Here are a small network's activations along a few directions, averaged over the inputs that share one value of a field.
Related values have similar rows: they may be neighbours, one step apart, or belong to one group.
In the rows, zero is written as 500.
Random noise pushes rows far along 4 fixed directions. That doesn't count. These rows show it; they differ only by the noise:
[567 616 420 687 701 527 579 544 578 274 605 619 605 526 453 393 512 365]
[645 794 377 580 512 417 513 404 558 434 391 881 485 370 674 652 478 518]
[526 468 614 467 566 493 462 484 416 596 457 449 421 501 525 513 506 505]
[601 728 467 591 618 469 572 514 435 519 378 689 548 473 595 374 429 428]
[514 426 573 458 609 510 438 497 834 161 845 377 469 546 402 648 710 475]
[462 185 549 622 593 574 397 431 411 453 623 409 384 500 364 721 566 507]


VEPIG, 12 values:
ser: [429 470 638 361 526 506 456 521 434 592 465 359 391 446 478 529 583 478]
budeg: [464 636 351 595 525 412 617 519 702 201 544 664 595 310 446 598 413 406]
kimil: [397 367 417 438 222 520 340 476 577 492 560 470 405 464 491 689 541 668]
selap: [460 664 455 379 370 511 624 520 721 498 487 545 607 605 524 447 529 603]
fasu: [519 538 646 170 322 432 337 463 839 339 672 365 366 533 641 543 641 625]
bez: [556 531 605 267 445 468 422 468 679 435 633 474 489 517 635 643 641 535]
pese: [439 509 610 292 316 437 461 529 591 472 550 411 499 605 563 425 562 631]
kan: [586 704 647 226 395 421 531 549 450 668 403 459 471 582 751 330 533 568]
sut: [609 639 411 384 319 435 533 448 509 851 238 583 555 480 557 472 367 573]
saled: [499 634 402 550 439 513 602 551 539 631 386 456 645 571 452 289 410 497]
pofa: [390 507 623 323 556 426 474 574 586 486 595 271 477 434 480 484 536 432]
nel: [591 532 505 496 515 465 507 434 463 528 456 554 430 419 560 599 528 528]
VEPIG is arranged as a line.
Question: Name the neighbours of budeg, in listed order.
Answer: pofa
Question: Name the neighbours of nel, in listed order.
Answer: ser, bez
Question: Name the neighbours of saled, in listed order.
Answer: selap, sut
Question: What is the length, in steps, of the shortest route from kimil to kan?
Answer: 3
